A small network was shown many inputs. Here are its activations along a few directions, one row for each input.
In each table, some parts of the input vary, and every possible input appears once, in random order.
Descriptions start from the smaller parts, as in this example, which fits no table here: values(2) and (point or line(11) or (line(6) and ring(8))).
Shared parts are said once, and a part with two or three values counts as separate values.

Rows:
r1: 5, 4, -33, -28, 17, -8, -23, -5, 11, -19, -6, -2
r2: -3, 12, -23, -33, -3, -30, -25, -6, 10, -17, -3, 7
r3: -17, 13, -1, -35, 13, -23, -24, 10, -2, -18, 8, 0
r4: -7, 2, -18, -24, 28, -5, -22, 5, 0, -20, -1, -7
r5: -8, 1, -10, -26, 35, -3, -18, 4, 1, -17, -4, -3
r6: 15, -22, 49, 41, -48, 17, 56, 4, -1, 36, -10, -5
r7: 14, 4, 38, 79, -46, 30, 40, -18, -11, 44, -2, 12
r8: 21, -19, 16, 65, -38, 47, 53, -17, -19, 43, 5, 7
r9: -9, 12, -18, -30, 2, -27, -29, 2, 5, -16, 5, 2
r10: -8, 1, -7, -23, 38, -8, -18, 10, -1, -17, -3, -4
r11: -7, 11, -23, -31, -3, -27, -28, 2, 5, -18, 5, 1
r12: 11, -5, 24, 62, -57, 29, 52, -17, -19, 51, 6, 9
r13: -5, 3, -19, -27, 27, -2, -26, -3, 2, -16, 8, -9
r14: 2, 3, -33, -27, 18, -4, -28, 2, 6, -20, 2, -7
r15: -6, 5, -26, -26, 23, -1, -26, 6, 3, -19, 6, -9
r16: -16, 12, -9, -27, 8, -26, -21, 5, -2, -18, 4, -1
r17: 23, -30, 21, 45, -34, 42, 62, -3, -13, 42, 1, -5
r18: -8, 4, -11, -31, 33, -1, -24, 10, 2, -20, 3, -6
r19: -15, 12, -9, -30, 6, -25, -27, -3, 1, -15, 12, -1
r20: 15, -4, 55, 74, -37, 24, 45, -6, 7, 31, -12, 6
r21: -15, 13, -16, -30, 3, -23, -25, 6, 1, -18, 10, -2
r22: -4, 13, -28, -33, -1, -30, -26, -2, 9, -19, 1, 6
r23: 5, 5, -37, -29, 19, -7, -25, 1, 9, -20, -3, -2
r24: 27, -10, 27, 84, -27, 52, 44, -19, -10, 36, -1, 11
r25: 28, -38, 38, 47, -27, 39, 58, 4, -1, 28, -9, -8
r26: 12, -16, 30, 40, -56, 21, 60, -3, -13, 49, 0, -2
r27: -17, 11, 2, -26, 18, -30, -18, 11, -4, -15, 2, 3
r28: 0, 5, -27, -26, 23, -4, -29, 3, 6, -18, 1, -6
r29: 27, -17, 45, 78, -18, 44, 48, -5, 6, 23, -10, 3
r30: -18, -4, -3, -21, 44, -5, -17, 9, 6, -16, -9, 0
r31: -26, 6, 7, -24, 26, -28, -18, 9, 5, -14, -4, 8
r32: -17, 11, -1, -29, 16, -25, -20, 5, 0, -15, 1, 4
What is each input in this table made of?
Answer: values(2) and (ring(5) or line(11))
The inputs of r15 and r21 match in every part but the values(2) part. If r14 is changed in the same way as r15 into r21, which row does it become?
Answer: r11
Change only the values(2) part in r16. List by row number the other rows that result.
Answer: r4
Change only the values(2) part in r18. List by row number the other rows that result.
Answer: r3

Rows:
r33: -20, 9, -28, -49, -13, -52, -21, 12, -5, -24, 15, -2
r34: 16, -16, 37, 40, -10, 26, 55, 12, -21, 36, -11, 8
r35: -16, -9, 2, -41, 53, -12, -29, 22, 13, -46, -8, -7
r36: 34, -10, 22, 57, -46, 20, 25, -22, 3, 21, -2, 6
r37: -14, 29, -47, -28, -11, -41, -40, -1, -3, -19, 6, 6
r38: 25, -18, 32, 34, -48, 11, 39, -1, 1, 28, -13, -10
r39: 28, 0, 14, 53, -42, 43, 29, -10, -3, 23, 19, -3
r40: 4, 16, -64, -53, 17, -2, -39, -15, -3, -12, 0, -1
r41: 5, -17, 31, 39, -30, 14, 57, 2, 11, 38, -22, 3
r42: 16, -8, 22, 32, -43, 34, 44, 9, -3, 28, 7, -18
r43: 8, -5, -50, -32, 57, 5, -42, 2, 13, -27, 2, -10
r44: -32, 16, 5, -52, 0, -46, -32, 10, 3, -15, 10, 10
r45: -10, 11, -18, -19, 59, 0, -46, 11, 16, -39, -10, -3
r46: -5, -7, -39, -73, 10, -20, -21, -4, -1, -16, 9, -6
r47: 14, -9, 21, 62, -31, 22, 44, -21, 11, 26, -12, 18
r48: 2, -22, -35, -53, 49, -3, -24, 17, 12, -33, 1, -14
r49: -19, 37, 1, -18, 41, -27, -44, -2, 6, -25, -5, -1
r50: -6, -22, 34, 43, -17, 33, 42, 2, -18, 44, -1, -10
r51: 20, -10, 26, 63, -14, 35, 42, -12, -20, 23, 0, 20
r52: -25, 13, 20, -40, 37, -39, -25, 9, 4, -30, 3, -8
r53: 2, -14, 23, 65, -18, 42, 32, -21, -19, 33, 10, 4
r54: -28, 36, -12, -29, 0, -40, -47, 1, 5, -13, 3, 19
The inputs of r37 and r33 match in every part but one. If r36 is changed in the same way as r37 into r33, which row does it become?
Answer: r38
What is each input in this table made of?
Answer: values(2) and (ring(5) or ring(6))

Rows:
r55: -23, -16, 9, -49, 24, -13, -3, 25, -4, -10, 20, -16
r56: -26, 25, 18, -10, 55, -2, -34, 12, -10, -17, 6, -4
r57: 26, -14, -51, -56, 42, 3, -44, 2, 15, -39, 0, -8
r58: 1, 17, -57, -50, -21, -54, -43, -8, 2, -25, 10, -1
r59: -43, 29, 13, -16, 5, -28, -30, 9, -19, -18, 23, 8
r60: 25, -12, 5, 27, -63, 42, 47, -7, -19, 54, 8, -13
r61: -32, 36, 12, -10, 30, -15, -34, 9, -10, -18, 11, 5
r62: -33, 17, 11, -33, -6, -49, -12, 8, -27, -10, 22, -3
r63: 19, -5, 11, 37, -71, 21, 41, -35, -30, 45, 18, 9
r64: 4, 42, -53, -26, 18, -19, -56, -11, 17, -39, 1, 9
r65: 26, -31, -1, 69, 1, 67, 42, -10, -9, 27, -2, -18
r66: 8, 0, 10, 59, -58, 37, 21, -35, -22, 38, 20, 17
r67: -6, 35, -52, -32, -9, -33, -56, -7, 7, -36, 9, 11
r68: -19, -8, 16, -23, 68, 14, -25, 11, 3, -24, 5, -21
r69: -29, 15, -3, -4, -7, -24, -7, -10, -8, 8, 2, 29
r70: 10, 31, -49, -25, 42, -3, -59, -11, 15, -39, -6, 0
r71: 8, 7, 44, 23, -51, -36, 31, -9, 16, 12, -4, 3
r72: 9, -1, 45, 10, -50, -13, 32, 11, 24, 17, -16, -15
r73: 12, 4, 41, 55, 4, 4, 10, 4, 18, 4, -21, 9
r74: 26, -26, 42, 29, -1, 16, 35, 18, 11, -10, -27, 0
r75: -17, 8, -3, -23, -18, -44, 10, -12, -17, 18, -1, 16
r76: -11, -21, -6, -4, 51, 15, 6, -3, 6, -4, -22, -1
r77: 9, 11, 39, 51, -17, -7, 4, 1, 23, 6, -10, 20
r78: 26, -26, -3, 31, -41, 54, 63, 2, -11, 36, 12, -13
r79: 24, -3, 4, 76, -9, 54, 24, -19, -16, 38, 5, -2
r80: -9, -22, -8, -35, 5, -9, 22, 12, -2, 9, -9, 3
r81: -1, 9, 42, 44, -41, -20, 9, -5, 21, 7, 0, 19
r82: -33, 2, 10, -46, -2, -26, -13, 26, -14, -2, 14, -22
r83: -17, -5, -3, -35, -17, -21, 9, 8, -7, 24, -11, -1
r84: -10, -18, 14, -41, 58, 5, -16, 24, -9, -20, 13, -12
r85: 38, -33, -4, 53, -8, 61, 58, 5, -19, 27, 5, -9
r86: 20, 3, 6, 70, -30, 46, 20, -28, -17, 38, 12, 13
r87: 15, -2, -51, -38, 55, 11, -49, -15, 30, -45, -4, -17
r88: 18, -18, 42, 11, -30, 3, 43, 15, 23, 1, -16, -7
r89: 17, -23, 41, 44, 9, 22, 22, 5, 21, -11, -32, -8
r90: -18, 11, -2, 8, 38, -1, -7, -5, -5, 6, -18, 16
r91: 1, 2, -59, -61, -18, -32, -41, 11, 12, -21, 0, -18
r92: 9, -12, -61, -64, 7, -18, -28, 8, 24, -32, 8, -14
r93: -1, -30, -7, -19, 39, 6, 15, 12, -10, -2, -16, 9
r94: -21, 22, -4, 5, 17, -13, -9, -9, -1, 7, -10, 25
What is each input in this table made of?
Answer: line(5) and ring(8)
The inputs of r57 and r93 match in every part but the line(5) part. If r58 is changed in the same way as r57 into r93, which row does it become?
Answer: r75
Change only the line(5) part in r68. List by row number the other rows that result.
Answer: r65, r76, r87, r89
Change only the line(5) part in r92. List by row number the other rows that result.
Answer: r55, r78, r80, r88
